These are the activations of a small neural network, seen along a few directions. Each row is one input.
Each table varies a few parts of the input and shows all the possible inputs, shuffled.
A made-up example of a description, with smaller parts first: line(6) and (point or line(9) or (values(2) and ring(8))).
Shared parts are said once, and a part with two or three values counts as separate values.
(in the rows, 128 means zero)

Table:
r1: [127 101 199  84 131 107  88 174 142  94 171 115 114 104 114  59 126 134
 118 146]
r2: [109 150  59 146 124 176 176 101 126 104 100 100 141 129 155 169 112 125
 142 102]
r3: [128 133 100 167 132 144 171  94 118 162 104 144 130 149 109 190  98 129
 138 127]
r4: [128  91 156 139 151 124 160 174 120  90 184 121 115 130 145 141  92 124
  97 172]
r5: [114 156  99  94 107 157 102  91 149 116  84  93 139 102 124  81 147 139
 167  81]
r6: [130 109  87 133 134 157 173 142 128  65 148  82 153 127 183 128  84 139
 100 129]
r7: [141 120 208 114 129 100  82 146 134 163 143 171 112 136  64 100 140 132
 143 141]
r8: [131 151 143 115 112 126  96  88 143 175  84 144 125 129  67 110 137 142
 165 105]
r9: [141 106 163 165 149 118 156 150 110 151 162 173 114 159 105 180 102 120
 117 165]
r10: [130 170  69 175 125  58 100 106  88 222  90 189 114 142 185 205 251  73
 102 136]
r11: [130 120 126  75 113 140 104 141 150  66 137  76 151 102 157  45 118 151
 118 104]
Describe the family of inputs behind these rows. -> point or (values(2) and ring(5))
Change only the values(2) part in r6. List by row number the other rows that result. -> r11

Table:
r12: [124  88 144 137 155 140 134 154 117  93 176 109 116 110 164 111 122 117
 136 160]
r13: [141  82 159 114 138 176 189 144 151  64 168  96 145 144  89 112   4 175
 117 139]
r14: [126 156 105 148 127 153 124  86 125 171  88 156 123 138 105 155 161 123
 178 106]
r15: [125 126 167 117 129 136  96 110 132 163 116 156 121 121  82 109 148 125
 181 111]
r16: [141 112 112 141 135 131 157 155 116 103 155 136 154 146 175 150 122 124
  94 132]
r17: [154 138 158 116 110 110  82 118 126 168 117 167 145 145  93 101 144 138
 141 103]
r18: [146 129  77 178 132 119 160 121 101 146 123 141 149 159 172 186 122 119
 101 136]
r19: [102 125 172 108 131 106 103 146 144 124 131 112  93  97  97 105 142 120
 134 153]
r20: [145 148  67 141 113 139 129  91 122 146  90 127 167 144 159 134 143 137
 129  94]
r21: [115 123 148  82 109 162 169 137 166  55 134  66 124 117  76  89  16 174
 108 122]
r22: [140 143  99 116 112 151 118 131 128  99 120 117 171 138 161 103 140 137
 127  87]
r23: [125 109 133  99 137 157 105 127 138  93 142  94 133  97 155  63 140 133
 165 117]
r24: [154 111 127  93 123 132  95 135 136  99 143 106 155 118 166  52 137 148
 123 110]
r25: [ 91 157  74 146 123 132 152 101 124 131  92  99 108 107 142 173 139 107
 132 122]
r26: [131 124 166  94 120  79  97 150 146 132 133 126 115 115 109  93 140 136
  89 148]
r27: [114 152  96 109 108 116 136 144 132  95 120 106 135 124 158 132 133 123
  85 113]
r28: [158 117 166 103 124 112  81 138 143 135 132 139 152 129 113  65 145 148
 133 120]
r29: [ 99 140 166 115 121 104 108 125 131 158 118 140  85 109  78 139 141 111
 139 136]
r30: [127  87 186 142 161 120 125 156 127 134 166 142 112 120 113 123 131 119
 143 172]
r31: [128 118 172 116 136 138  86 133 141 127 129 125 129 112 101  77 147 132
 177 126]
r32: [141 110 147  84 118 196 154 121 169  63 134  81 162 131  81  65  20 188
 147  98]
r33: [128 146 157 108 106  76  99 129 129 165 118 154 108 131  90 131 138 125
  97 129]
r34: [117 122  90 183 149 147 169 116 102 136 125 127 126 131 158 191 126 105
 143 141]
r35: [127 138 116 186 148 135 155 116 102 173 122 169 105 152 117 206 141 104
 149 149]
r36: [115 147  78 153 128 166 134  88 120 133  91 112 143 121 147 142 145 122
 174  97]
r37: [127 124 125  91 116  98 106 150 135  91 143  93 118 106 160  81 130 134
  83 135]
r38: [112 113 120 153 148 158 163 151 113  93 154 120 131 123 161 160 125 107
 139 136]
r39: [153  85 139 124 143 112 128 159 120 101 178 123 137 129 178 100 119 135
  91 154]
r40: [129 181  87 141 103  92 130 103 124 177  86 155 112 156 115 183 151 118
  94 126]
r41: [156 140 105 173 133 106 151 118 105 185 122 185 129 176 132 200 138 120
 104 146]
r42: [ 86 147 105 115 123 143 146 138 134  88 122  92 112  99 145 140 137 110
 129 119]
r43: [124 101 181 148 152 118 131 137 113 168 152 171 104 132  94 156 129 110
 149 155]
r44: [155 165  92 142 110 126 116  89 124 182  86 170 147 164 117 149 159 135
 135 101]
r45: [119 158  64 133 109 104 148 103 127 143  90 115 131 131 156 165 136 122
  86 119]
r46: [152 107 173 142 136  90 122 143 111 174 154 184 127 154 107 148 126 126
 107 148]
r47: [111 133 109 116 130 177 133 122 134  93 121 106 148 111 151 110 144 125
 168  95]
r48: [155  97 178 141 144  93 111 166 121 136 168 153 134 144 125 113 126 134
 103 163]
r49: [101 172 101 147 120 120 138 100 126 168  89 141  88 128 101 188 154 106
 137 131]
r50: [ 99 122 131  97 129 124 117 143 137  86 143  81  97  85 149  91 133 119
 126 142]
The inputs of r36 and r25 match in every part but one. If r14 is changed in the same way as r36 into r25, which row does it become? -> r49
Describe the family of inputs behind these rows. -> values(3) and (point or (values(2) and ring(6)))
Change only the values(3) part in r15. List by row number the other rows that result. -> r29, r43
Change only the values(2) part in r33. List by row number the other rows that result. -> r29
Change only the values(3) part in r44. List by row number the other rows that result. -> r40, r41

Table:
r51: [115 125 139 112 128 164 163 135 159  79 127  87 127 122  91 115  65 156
 130 133]
r52: [129  85 133 106 140 135 148 158 130  66 167  93 141 100 175  93 107 142
  93 132]
r53: [146 135  97 167 139 141 156 109 110 163 122 162 132 160 140 182 131 121
 136 133]
r54: [115 148  79 149 132 154 146  94 120 148 103 135 119 129 148 169 159 109
 158 118]
r55: [139 149 122 152 121 112 133 136 114 160 120 172 143 164 124 174 148 115
 112 124]
r56: [150 143 116 148 123  80 116 120 116 180 120 167 117 156 129 161 154 121
  93 149]
r57: [143 110 169  62 110 142 100 128 159 101 136 108 152 118  97  40  88 165
 139 100]
r58: [140 111 156 101 129 150 104 146 145  76 147  93 141 114 122  47 108 161
 137 122]
r59: [112 164 104 133 115 126 124 124 123 145  99 144 130 131 134 162 173 103
 135 107]
r60: [107 147  98 152 127 122 128  95 117 166  91 132 123 116 130 164 159 109
 147 115]
r61: [121  96 219 122 151 104  98 158 127 150 167 159  89 113  80 111 140 115
 150 167]
r62: [130 104 145 107 134 139 109 159 143  66 157  79 147 109 153  67 106 137
 132 136]
r63: [121 161  98 129 118  96 110 110 124 167  98 139 105 124 140 146 178 111
 115 131]
r64: [115 113 129 109 123 149 148 140 126  74 158  90 120 115 138 111  69 134
 118 122]
r65: [138 130 116 171 131 107 136 108 108 180 109 160 135 148 119 177 134 119
 125 132]
Describe the family of inputs behind these rows. -> point or line(6) or (values(2) and line(4))
Change only the values(2) part in r60. List by row number the other rows that result. -> r65

Table:
r66: [125 100 121 110 140 183 124 144 130  58 155  93 168 103 185  71 139 130
 165  99]
r67: [148 159 117 131 115 173 101 101 135 146  90 153 173 152 105 108 154 142
 193  71]
r68: [174  97 111 144 130 152 174 121 127 110 147 124 166 170 133 127  40 172
 100 131]
r69: [148 115 212 119 127  55  82 190 111 157 174 197 117 144 112 127 171 107
  82 152]
r70: [127  75 220  73 140 108  71 178 146  89 185 105 114  87 120  28 130 135
 131 152]
r71: [100 140 128 120 120 143 190 137 146  91 130 102 104 131  86 173  48 140
  96 138]
r72: [128 112  86 163 148  92 139  75 122 185 101 111  89 112 146 153 133 127
 121 180]
r73: [143 117 108 126 118 119 177 118 142 114 126 102 131 146 112 141  35 166
  72 144]
r74: [ 99 175 102 130 107  84 139 158 119 130 118 143 104 134 143 193 168  92
  69 134]
r75: [136 101 111 191 172 164 143 102 103 166 131 149 128 128 154 163 155 109
 194 148]
r76: [170 151  97 115 102 134  91  75 138 168  83 143 168 154 117  87 136 162
 145  81]
r77: [ 98 165 121 144 118 121 138 171 100 122 134 171 132 143 150 201 182  78
 111 104]
r78: [ 98 192 113  90  88 126 109  91 154 149  62 122 106 116  70 129 145 129
 141  89]
r79: [102 131 144 140 132 182 189 151 130  78 147 122 132 142  92 178  62 127
 139 117]
r80: [ 86 133 104 158 148 115 152  96 125 164 104 112  61  98 120 183 146  99
 147 173]
r81: [121 115  96  81 118 113 119 120 146  84 124  53 127  83 176  62 115 145
  92 128]
r82: [158  92  90 174 159 124 134  75 105 188 123 139 124 131 167 142 137 130
 148 159]
r83: [152  82 231 119 143 113 130 180 141 113 187 146 119 149  58 100  52 154
 113 176]
r84: [101 186 126 118 104 165 108 112 140 133  80 139 133 129  78 135 158 120
 189  75]
r85: [172 136  88 153 121  93 122 140 102 148 138 164 167 173 192 151 160 124
  72 126]
r86: [155  96  96 107 134 145 113 128 134  73 146  74 162 109 199  50 120 153
 122 122]
r87: [142 172  93 105  91 105  95  75 153 165  61 116 133 133  96  98 132 158
 117 102]
r88: [ 79 130 128 104 132 177 131 159 138  43 146  73 126  82 160  95 141 111
 163 109]
r89: [139 153  86 129 104  59 128 131 115 157 117 145 133 146 167 164 156 116
  42 133]
r90: [151 105 132 160 144 192 182 146 125  86 155 132 171 168 120 147  60 151
 144 121]
r91: [145 139 114 156 129 130 131 160  94 134 144 184 173 167 178 175 180 100
 114 101]
r92: [146 133 217  87 112  97  50 130 146 173 122 169 121 129  39  64 150 149
 154 115]
r93: [ 76 137 115  75 118 138 133 140 150  63 127  55  98  69 152  90 128 120
 117 122]
r94: [132  75 211 146 171  85  94 130 117 193 163 166  76 108  88 115 148 113
 158 193]
r95: [ 87 124 121 172 158 153 152 107 107 158 121 138  88 104 125 191 159  83
 189 144]
Describe the family of inputs behind these rows. -> values(5) and (point or ring(5))
The inputs of r79 and r77 match in every part but the values(5) part. If r83 is changed in the same way as r79 into r77, which row does it become? -> r69
Start at r88 and move only the ring(5) part, one step at a time. The first step leads to r66. Which rows follow, in order? -> r86, r81, r93
Change only the values(5) part in r72. List by row number the other rows that result. -> r73, r81, r87, r89
